A small network was shown many inputs. Here are its activations along a few directions, one row for each input.
Each table varies a few parts of the input and shows all the possible inputs, shuffled.
A made-up example of a description, with smaller parts first: one of 5 places around a ring, together with either a single point or (one of 2 separate values, together with one of 4 places along a line) or one of 9 places along a line.
Shared parts are said once, and a part with two or three values counts as separate values.

Other details of the inputs shift rows strongly along two fixed directions, in all tables alike. That doesn't count.

Rows:
row 1:  -3 -31 -15   4   0 -17 -35  16 -10   2  11 -30  13 -22
row 2:  19  11  35   7 -39   3  -1  -2   2 -31   4  -8 -13  30
row 3: -20 -20 -10 -20 -12 -14   1  13 -18  27   9  11  13 -36
row 4:   6  20  22   6  -8  14  10 -22  -1 -26   4   2   2  14
row 5: -14   1  -5  15   4 -11 -27  11 -11  -9  11 -22   5 -10
row 6: -11 -16  -5   2  -6  -4 -33 -11   7  21   2 -25  12 -30
row 7: -25   0   1  -3  -7  -5  -9  -7 -15   3  19  -5  20 -32
row 8:   5  21  18  11  -2  15  -4 -25  19  -8 -12  -8 -15  17
row 9:   7  -2 -16  -9  36   9  25   1  -3   2 -19  25 -10  10
row 10:  -8 -22  -2  -6 -18  -7 -18  -2 -12   6  16 -14  23 -31
row 11:  -3 -14 -28   1  25  -1  -4 -11  17  36  12 -14  35 -22
row 12:  -3  24  30   9 -32   1  -4  -7  -1 -29  13  -6 -11  13
row 13:  -7 -15 -15   6  20  -5 -20   3 -10  -3   7 -21  17 -18
row 14:  10   9   9   7 -10  -8  -1  24  -3 -15  -9   5 -29  30
row 15: -10 -16 -16   2   0 -17 -22  23 -13   7   6  -8   0 -17
row 16: -16  -3  -4   7  10   5 -24 -24   7  15   1 -23  18 -28
row 17:  11  12  27  13 -25   4 -18 -10  19 -10  -9 -20 -18  22
row 18: -20 -14   0  -7 -24 -15 -18   6 -14   8  20  -7  15 -34
row 19:  29   6  28  10 -21   4   2   3   6 -32  -5 -10 -16  36
row 20:  10  -3 -15 -19  39  20  45 -10  -4  11 -22  39   0  -1
row 21:   5 -24 -29  -5  12  -8  -6   0  18  42   9  -8  26 -19
row 22:  15  12  18  14   3  12   1 -15   3 -31   1 -12   2  17
row 23:  -2  11 -22 -15  42  10  43   8  -8  15 -26  53 -22  11
row 24:  -5  30  25  15 -26  -2  -6   7   2 -36   6  -8 -23  29
row 25:  18  10 -26 -16  45  20  56 -16  27  37 -22  47  -2  20
row 26:   2   6  -8 -24  25  21  50 -17  -7  13 -17  49   0  -2
row 27:   1  21  24   8 -34  -8  -1  21   1 -26   0   0 -29  34
row 28:  20  -1   9   5  -3  -3   1  15   2 -20 -11  -3 -22  32
row 29:  22  -3 -25 -19  32  10  50  -1  24  44 -22  43  -3  20
row 30:   0 -32 -19 -11  12  -3  -4   4 -11  17   2  -3  22 -32
row 31:  -8  36  24  16 -16   2  -1   1   1 -37   5  -3 -19  30
row 32: -26 -14  -9  -1 -20 -21 -28  22 -14   6  18 -16   8 -28
Description of these inputs: one of 4 places along a line, together with either one of 2 separate values or one of 6 places around a ring.
Q: The inputs of row 1 and row 9 match in every part but the place on the line of 4. If row 32 is changed in the same way as row 1 into row 9, which row does it become?
A: row 24
Q: Change only the choice among 2 separate values in row 16. List by row number the other rows that result.
A: row 11
Q: Which other rows agree with row 14 in the place on the line of 4? List them by row number.
A: row 2, row 3, row 17, row 19, row 27, row 28, row 29

Rows:
row 33:   0   5  11  13 -24  -6 -20 -11  13  -4  29 -32  24  -4
row 34:   0 -25 -13  -2   3 -11 -17   2   7  22   8 -21  18 -18
row 35:  -3 -12 -14  -1  18   1  -3   5   0   9   0  -2   8 -13
row 36:  -3 -15 -19   6   2  -9 -25   4   9  24   8 -23  11 -18
row 37:  12   4  15  15 -12  -4 -15  -2  14 -15   4 -25  -7  22
row 38:   7  13  21   4  -7  18   2 -30  11  -9  -9  -2  -3   7
row 39:   1  -7 -13  -6  18   6  16   2  -5   1  -9  11   1   1
row 40:  10  -6   6  10 -11  -3 -11   2   0 -15   5 -19   2  11
row 41:  -9 -16 -10   4   6  -9 -20   5   2   7   8 -25  12 -15
row 42: -17   3  12   9 -25 -15 -34  10 -11 -12  14 -24  -2  -5
row 43: -14  -2  -1  -4  13  10  -5 -25  -6   8  -6   0  12 -28
row 44:  27   8  18   9  -9   7   3  -3  11 -20  -2  -7  -9  33
row 45:  -9 -16  -9   0 -11 -12 -21   9  -4   6  10 -12  13 -18
row 46: -11 -20 -15   2   9 -10 -17   6 -17   2   8 -16  16 -24
row 47:  -4 -14 -17 -22  10  -1  27   5  -9  32  -8  38   3 -20
row 48: -15  -2  -3  -5  -4  -5   0  13  -5   7  -1  -2  -2 -11
row 49: -11  -3  12  11 -28 -11 -26  12 -10 -15  17 -21   1 -10
row 50:   4  32  13   7   1  15  23 -17  14 -16   4  11  -3  26
row 51:  -9  -3  12   7 -33 -13 -30  10  -3  -4  15 -26   2  -2
row 52: -30 -18 -22 -12  11 -14  -8  16 -20  28   2  -1  14 -43
row 53:   1  18  -6  -7  17  14  36 -17  10  13  -2  29   8   8
row 54:   8 -11   8  13 -14  -6 -29   6  -2 -13  14 -36  11   0
row 55:  -1  -2 -24 -15  48  11  33  -1  -5  20 -21  42  -4  -5
row 56:  12   7   8   7   4   9   4   1   1 -19  -4  -3  -7  21
row 57: -7 -5 -9  2 17 -5 -8  1 -1  4 -1 -7  2 -6
row 58:  15   1   2  13 -12  -4 -19  -2  22   5   5 -22  -5  13
row 59: -13  13  -2   5   7   1   2 -12   0   0  14  -1  16  -9
row 60:  29  20  21   5 -10   8  18  -3  12 -22 -12  11 -19  40
row 61:  13 -10 -10  -7  17   5  14  -1  10  16  -8  14   3   2
row 62:   3   2  -6  -5  13   4  14   5  -5  -2 -10  13  -2   1
row 63: -10   2  -4 -13   9   1  16   3 -21  -7  -1  23  -7 -10
row 64:  2 -9 -5 -5 -8 -6 -3  4  5  6  2  4  4 -3
row 65: -19  -6  -9 -11  -2  -5  -2  10  -9  14   1   7   2 -14
row 66:  -3  -5   1  -6 -12  -7   2   9   2  13  -1  -1  -1  -5
row 67:   9  16 -11   0  22  12  21  -4  17   8 -18  21 -20  22
row 68:  13   1  -9  -8  26  11  28  -2   8  11 -17  28  -7  13
row 69:  25   8  11   2  -2   9  20  -5  11 -15 -11  10 -13  35
row 70:  -3   8  18   8 -10  13 -13 -25   6 -13  -1 -18   4  -6
row 71:  11  22  13   6   7   6  14   0  -3 -24 -13  15 -19  26
row 72:   6   9  15  -2 -22  -2   2   2   7  -3  -1   6 -13  21
row 73:  17  18  24   0  -6  22  15 -33  18  -8 -15   9  -9  19
row 74: -22 -25 -22 -15   3 -13  -5  15 -12  36   3  -2  17 -40
row 75:   0  -1  20   9 -36 -10 -24   6  -9 -28  21 -28  -1   0
row 76:   7  -1   3 -14  -5   2  21   0  -6  -2   0  20  -7   2
row 77:  14  17  17  13   2   7  -2  -1  -2 -31  -4  -5 -14  29
row 78: -17  -5 -19 -17  22  -1  23   7 -21  21  -9  40  -2 -24
row 79:  15   8  11   6  -7   1   4   2   2 -15  -5  -1  -8  18
row 80:  -9  -4  -1  -9  -5  -1   3   6 -15 -10   7   4  -1 -12
row 81:  -7  -1 -13 -10  11   2  13   5  -2   5  -9  22  -3  -3
row 82:   4  23  10   4   1   4  11   0   1 -24 -11  21 -22  28
row 83: -14 -19 -19 -16   7  -6  10  10 -16  30   0  23  10 -32
row 84:  -3   3  -1  21  -8 -11 -39   3   7  -6  12 -36  -2  -2
Q: What is each input in this table made of?
A: one of 4 places along a line, together with either one of 2 separate values or one of 11 places along a line
Q: The inputs of row 45 and row 81 match in every part but the place on the line of 4. If row 38 is changed in the same way as row 45 into row 81, which row does it become?
A: row 70
Q: The inputs of row 44 and row 77 match in every part but the place on the line of 4. If row 47 is changed in the same way as row 44 into row 77, which row does it become?
A: row 78
Q: Change only the choice among 2 separate values in row 38. List by row number the other rows that result.
A: row 53
Q: A walk changes only the place on the line of 11. It starts at row 67 and steps to row 41. List the rest of the walk in order.
A: row 35, row 56, row 39, row 62, row 81, row 48, row 65, row 49, row 80
